Each row below holds a small network's activations on one input, seen along a few directions.
In each table, some parts of the input vary, and every possible input appears once, in random order.
A made-up example of a description, with smaller parts first: ring(8) and (point or ring(9) or (values(3) and line(6))).
Shared parts are said once, and a part with two or three values counts as separate values.

Other details of the inputs shift rows strongly along three fixed directions, in all tables alike. That doesn't count.

Rows:
R1: [  0   2  14  -2  -7  12 -27  10  20  29  25  21]
R2: [  7  13  -7  21 -12  -3  -6  -4  -7 -10   9  -5]
R3: [  2  11  -7  25 -12 -16  -2  -7  -9 -17   4  -9]
R4: [ -3  -2   9  10  -8  -6 -17   6  14  12  14  12]
R5: [-13   9  11   7   9  -5 -10  -1  18  21  15   9]
R6: [  9  10 -18  23 -10 -12   8   0  -3 -33   3 -13]
R7: [ 13 -16 -16  29   1  -7   3  13  -2  -3 -20 -10]
R8: [-16   1   3   8  -9   2  -7  -8  18  13   6   2]
R9: [ -8   7 -14   6  15  -2  -7   5  19  13  -5   1]
R10: [ 27   8   7  21   0   9   8 -13  -8   4  -9 -17]
R11: [-5 -1 -4  5 -5 10 -3 -2 19 -1  2  4]
R12: [ -2  12 -11  19  -7 -17  -1 -20  -4 -18  -8 -13]
R13: [-5 14  4  7  8 -3 -7 -3 12 17 10 14]
R14: [ -8   2  -1  12  -9   1  -6 -10  13   7   1   3]
R15: [ 14 -12   6 -21  19  12   3 -12 -27  -5   7 -15]
R16: [ -3  -5 -11  11  -3  11   0   0  15   8 -17  -7]
R17: [  7   5 -34  17   3 -10   3 -14  -4 -28 -28 -23]
R18: [ 16  -9   7 -24  15  16  -1 -11 -25  -2   9  -8]
R19: [ -3   0  12   2  -6   5 -22   8  19  25  22  16]
R20: [  3   5  44  -7 -15  22 -22  19  33  63  28  23]
R21: [  7  15 -10  22 -15  -7  -3  -6 -10 -15   6  -3]
R22: [  3 -31   4 -44  14  10  30  -4 -47 -21  -6   2]
R23: [ -6  11  -3  22 -14 -17  -2  -5  -5 -12   8  -9]
R24: [  3  10   5   6  10   6 -12  -1  10  20  15  14]
R25: [ 18  -1 -25  27   5  -6  11 -12 -12 -21 -36 -29]
R26: [  5   6  23   3 -13  23   0   0  21  40   5   7]
R27: [  1  -3   6  -1  -5   3 -13  15  26   6  19  11]
R28: [-101   75    4  -75 -109 -101   31    3   10  -39  -71  106]
R29: [  3 -18  -3 -19  31   4  13  10 -12   3  -6  -7]
R30: [ -2  -3   7   1  -5   3 -15  14  22   6  15  15]
R31: [  2   6 -11  29  -8 -14   3  -4 -11 -28   2 -13]
R32: [  7  11 -12  27 -10 -10   0  -7 -13 -18   4 -10]
R33: [ -5  -8 -20   8   3  10  -5  -2  17   5 -11 -11]
R34: [  0 -32  11 -52  16  13  28   5 -26 -18   4   0]
R35: [ 10   4 -20  29  -6  -6   6   3 -12 -22 -17 -21]
R36: [ 13 -15   7 -17  19   6   4 -13 -27  -9   5 -18]
R37: [-7 13 -1  6  7 -4 -4  4 19  1  6 15]
R38: [  9  12 -25  23  -5 -14   7 -17  -5 -40 -17 -13]
R39: [-13  -9  30 -75   8  14   6   4 -17  14  -7   7]
R40: [-2 12 -3  5  8 -5  0  4 21 -2  8  9]
R41: [  7   3 -24  24  -7 -11   4   2  -9 -23 -14 -21]
R42: [ 15  12  21  16 -14  11   1   4  -2  20  12  -6]
R43: [  3   3 -23  18  -1  -5  -3   2  -5 -16  -7 -20]
R44: [  7 -32   7  -9  16   0   7  11 -20 -16   9  -3]
R45: [  2  17  43 -11   4  23 -13  10  31  69  26  21]
R46: [ -2 -13  25 -70  14  14  10   2 -17  -4  14   2]
R47: [ -5  15   9  -1   6   5 -15   0  17  24  15  19]
R48: [ 10  13 -10  12  -4   1  -8 -18  -4 -10  -3  -7]
R49: [  4 -10  -2  11  -1   4 -12  17  14  14  -4   0]
R50: [-10  -3  10   9  -9  -8 -16   7  17  13  16  10]
R51: [ 11 -35   5 -38  15  -5  28   9 -54 -31  -3   7]
R52: [  9 -15   1 -30  19  14   1  -3 -11   1  -7 -20]
R53: [-10  13  14   3   7  -4 -14  -2  19  24  15  16]
R54: [-3  4  0  4 16  8 -6 10 17 24 -3  2]
R55: [  6 -10 -23  27  -1   2  13  -4   1  -5 -31 -17]
R56: [ 3 -2  0  7 20  9 -2 11 13 30 -6 -4]
R57: [ -3 -26  14 -38  32  -6  29   4 -41 -22   0   4]
R58: [  3  10 -18  25  -4 -15   4 -19  -8 -34 -14 -15]
R59: [  0 -12 -10   5   4   2 -16  14  16  11   1  -1]
R60: [  3 -28   6 -44  12   9  29  -4 -45 -18  -4   6]
R61: [-15   0   2   7  -8   7  -8  -5  20   7   4   4]
R62: [-10 -18  32 -64   4  10  15  19 -32  13   0   3]
R63: [ -3   1  -6  12  -6   8  -3 -10   9   7   2   1]
R64: [  7   9 -15  24  -9 -10   3   0  -5 -30   3 -10]
R65: [ -4  -7 -15   9  -2   9  -2  -1  18   7 -13  -9]
Each input here is: values(5) and (point or line(4) or line(8)).
The inputs of R3 and R53 match in every part but the values(5) part. If R64 is changed in the same way as R3 into R53, which row does it become?
Answer: R37
The inputs of R51 and R2 match in every part but the values(5) part. If R44 is changed in the same way as R51 into R2, which row does it become?
Answer: R31
Change only the line(8) part in R46. List by row number the other rows that result.
Answer: R12, R15, R18, R36, R38, R48, R58
List by row number the other rows that have the values(5) part in common with R63.
Answer: R8, R11, R14, R16, R22, R26, R33, R34, R55, R60, R61, R65
Change only the values(5) part in R26. List by row number the other rows that result.
Answer: R10, R20, R42, R45

Rows:
R66: [  6   3   6  -7   3  11  -3 -12  -8   6   5 -12]
R67: [-33  37  19 -44 -46 -30  25  -6  -8  -9 -30  43]
R68: [  5 -21   1  11  -3  -1   5   9  -9  -9   8   2]
R69: [ 14   0   1   5   1   6  11  -5 -14  -2  -7  -9]
R70: [  9  -2   1  -6  -3   7  -1  -4  -6  -5   5 -15]
R71: [-14  54 -45  96 -39 -22 -35 -21  75   7 -26   3]
R72: [  2  -1  -2   1  14  -4  -1   5  -9  -6   5 -12]
R73: [11 -8  6  6  7  4  9  0 -4 -1  7  6]
R74: [  4   2   7  -6   1  11  -3  -7  -8   1   6 -15]
R75: [ -5 -23   3  -8   0  13  -5  16  10  18  -1   0]
R76: [  5   0  -8   6  15  -9   2  -2 -14  -9  -3 -11]
R77: [ -2  -8 -13   0  11   3   6  -4  -1 -10 -10 -12]
R78: [  6 -10  -3  -1  12   9  10   2   3   4 -13  -1]
R79: [ 4 -4  0 -6 10 -2 -5 10 -1 -2  9 -9]
R80: [  6  -9   0  -2   3   6  -6   1  -4 -12  17   2]
R81: [  1 -13 -12  -5   8   4   2   0   4  -8  -6 -11]
R82: [-30  25 -33 -12 -37 -64  58 -13 -35 -71 -74  33]
R83: [ 2 -4  5 -2 14 -3 -5  3 -7  6  4 -6]
R84: [ 4 -6  1  2 11  3  1 -8 -7 -5 14  1]
R85: [11 -3  4  4 12 -3  7  9 -7  3 -4 -2]
R86: [ 3 -8  4  3  9  1  1 -6 -7 -3 11  3]
R87: [ 7 -8  0  6  9  0  7 -3 -8 -3 10  4]
R88: [  7 -12   2   6 -12   5   5   7 -13  -2  -3 -12]
R89: [  9  -3   0   6  13  -4   6   9 -10   1  -3  -2]
R90: [ 8 -8  7  4  9  5  5  1 -4  2 12  8]
R91: [  2 -17   4   3   1  -3  -2  21  -5   6   3  -4]
R92: [  7  -1   5  -1   1   6   0 -11 -12   1  -2 -13]
R93: [ 1 -5  4  1  9  4  0 -3 -4 -7 17 -1]
R94: [-17  25  -2  19  -9  13 -37  -6  59  42   8   8]
R95: [  0 -11  -7 -13   6  13  -9   4   8   1   1  -5]
R96: [ 4 -2  5 -3 14  0 -2  8 -4 13  6 -2]
R97: [  1  31 -13  34 -31   0 -26  -9  30   1   0  -5]
R98: [ 11   0  -1   4   1   4   9  -8 -15  -2  -5 -12]
R99: [ -1 -10  -2  -8  13  11   1   1   6  15  -4  -1]
R100: [ 6 -4 -4 -5  8  0 -8 11 -6 -8  7 -8]
R101: [-56  26  58 -89 -35   1 -22  12  35  47  35  66]
Describe the family of inputs behind these rows.
Answer: values(4) and (point or line(8))
The inputs of R69 and R89 match in every part but the values(4) part. If R92 is changed in the same way as R69 into R89, which row does it become?
Answer: R83
List by row number the other rows that have the values(4) part in common with R87.
Answer: R68, R73, R80, R84, R86, R90, R93, R101
Change only the line(8) part in R81. List by row number the other rows that result.
Answer: R71, R77, R78, R82, R94, R95, R99
Change only the values(4) part in R75. List by row number the other rows that result.
Answer: R68, R88, R91
